A small network was shown many inputs. Here are its activations along a few directions, one row for each input.
In each table, some parts of the input vary, and every possible input appears once, in random order.
A made-up example of a description, with smaller parts first: ring(5) and (point or line(9) or (values(3) and line(6))).
Shared parts are said once, and a part with two or three values counts as separate values.

Other details of the inputs shift rows strongly along three fixed directions, in all tables alike. That doesn't count.

Table:
row 1: [ -6  12 -11 -26  27 -11  18  17  23  -3 -16]
row 2: [ -3   2  16  20 -26  10 -17   0  -4  -9  -4]
row 3: [  4 -17  -3  27 -16   4 -10 -11 -35 -10 -15]
row 4: [  0 -10 -24   3   7  -7   7  -7 -19  -4 -18]
row 5: [-1  1 17 -7 18  2 -1 27 21  9  2]
row 6: [  6  -2 -11   5  -4   1  -6 -23 -25  -1  13]
row 7: [ 11   6  16   7  -7  -1 -10  -7   8   9  26]
row 8: [ 13 -11 -10   0  -9  -1  -6 -22 -22   3   9]
row 9: [-12   4  18  -4   3  -8   2  14  31   8  -1]
row 10: [ 1  3 11  2  8 -3  3 23 30 12  2]
row 11: [  1   3  30  -1  -3  -4  -7 -11   5  -5  23]
row 12: [-18   9 -14   4 -12   7  -1  24   4 -11 -38]
row 13: [ -2   2  14  11  -2  10  -5  36   8  -9 -16]
row 14: [ -8  -1  12  24 -17  20 -10   5  -4 -15   2]
row 15: [-2 -4  5 -8  6  9 -2 26 26 18  5]
row 16: [ -4   9 -14 -16  13  -9  13 -27   1  -2  28]
row 17: [  7 -16  19  14 -10  20 -11  15 -12  -7   1]
row 18: [ 16   0 -14  -9  17 -19  13 -27   0   7  21]
row 19: [ -4  -7  17  28 -17  14  -9   3  -3 -14  -3]
row 20: [-11  -1   1   5 -18  26  19  -5 -41   4 -57]
row 21: [  7 -16 -23  -3  -1  -8   6  -7 -18   1 -22]
row 22: [  3  -3  -5 -20   6 -11   1  21   8   9 -28]
row 23: [-16  14  13  -9  -2  -3  -3  16  29   8   4]
row 24: [-18   9  11  -5   5   3   4  20  30   4   7]
row 25: [ -2   0  26   3   6   6   0  -4   5 -11  29]
row 26: [  0   8 -11 -18  10 -18  10 -34  -1   1  24]
row 27: [ -6   8 -27  -3  -6  -4   4 -13 -17 -14 -19]
row 28: [ -2   0 -22   0   1   1   0  -4 -17  -2  -8]
row 29: [-11   9 -17   6 -10   5  -2  31   1  -6 -36]
row 30: [  2  14 -34 -20  13 -17  13  -7  -1   3  -8]
row 31: [  7  -1  17   4  -3   0 -14  -7   5  16  23]
row 32: [ 11  -1   0   2  -3  -5  -2 -32 -25 -20   6]
row 33: [ 7  2 11 11  1 10 -3  0  9  3 32]
row 34: [  1   7  -9 -29  23 -22   7  15  15  13 -21]
row 35: [  6  -2  21  10  -3   0  -4 -14  13   2  22]
row 36: [-15  -3  -2   8  -5  -2   6   7   0 -12 -18]
row 37: [ 7 -6 10 -1 -3 12 -9  0  8 13 28]
row 38: [ 12 -20 -10   6  -1   3   3 -19 -20  -1  10]
row 39: [  9  -1  23  20 -18   6 -17   8 -11 -11  -4]
row 40: [  3   1 -33 -27  11 -12  10  -5  -2  12  -9]
row 41: [  6   0 -17 -12  22  -5  10 -19  -3   9  25]
Description of these inputs: point or (line(5) and ring(8)).
A walk changes only the ring(8) part. It starts at row 19 and steps to row 35. List the rest of the walk in order. -> row 32, row 2, row 27, row 12, row 14, row 1

Table:
row 42: [ 0 -1 20  3 -5  3 -7 16 10 -6  1]
row 43: [-11  12 -20 -34  24 -26  12  19  38  22 -14]
row 44: [-5 -2 10  8 -9 14 -8 18  6 -6  2]
row 45: [-2  6 25  4 -1  6 -5  9  8  2 -1]
row 46: [  9   7   3 -27  26  -7  20 -32  22  23  48]
row 47: [  3  -1 -31  -7  -2 -10   1 -14 -21 -12 -10]
row 48: [-5 -3 22  5 -1  1 -6 12 10 -1  1]
row 49: [ -5  -2 -14  14  -5   7   0  12  -8 -14 -16]
row 50: [  7   3  -4   6  -9   1  -5 -26 -22  -3  14]
row 51: [ 1  0 17 12 -3  0 -6 19 12 -5 -2]
row 52: [ -1   1   7  16 -11   2 -15  17  13   1  -2]
row 53: [ -9   4 -13 -13   4  -9  14   2  -2  -4 -39]
row 54: [ 26 -22  -4   3   2   6  -3 -20 -30  12  14]
row 55: [ -5   2  -4   0 -13  -1   0  -3  -3   3 -14]
row 56: [ -7  -7 -31  -2   5  -2  11 -14 -26 -14 -13]
row 57: [  4   2  17  11  -3  16  -4 -13  -7   2  30]
Describe the family of inputs behind these rows. -> point or (values(3) and line(5))
Which other rows does row 48 become when the values(3) part takes its other values? List them by row number. -> row 43, row 56
Which other rows does row 57 become when the values(3) part takes its other values? List them by row number. -> row 45, row 50
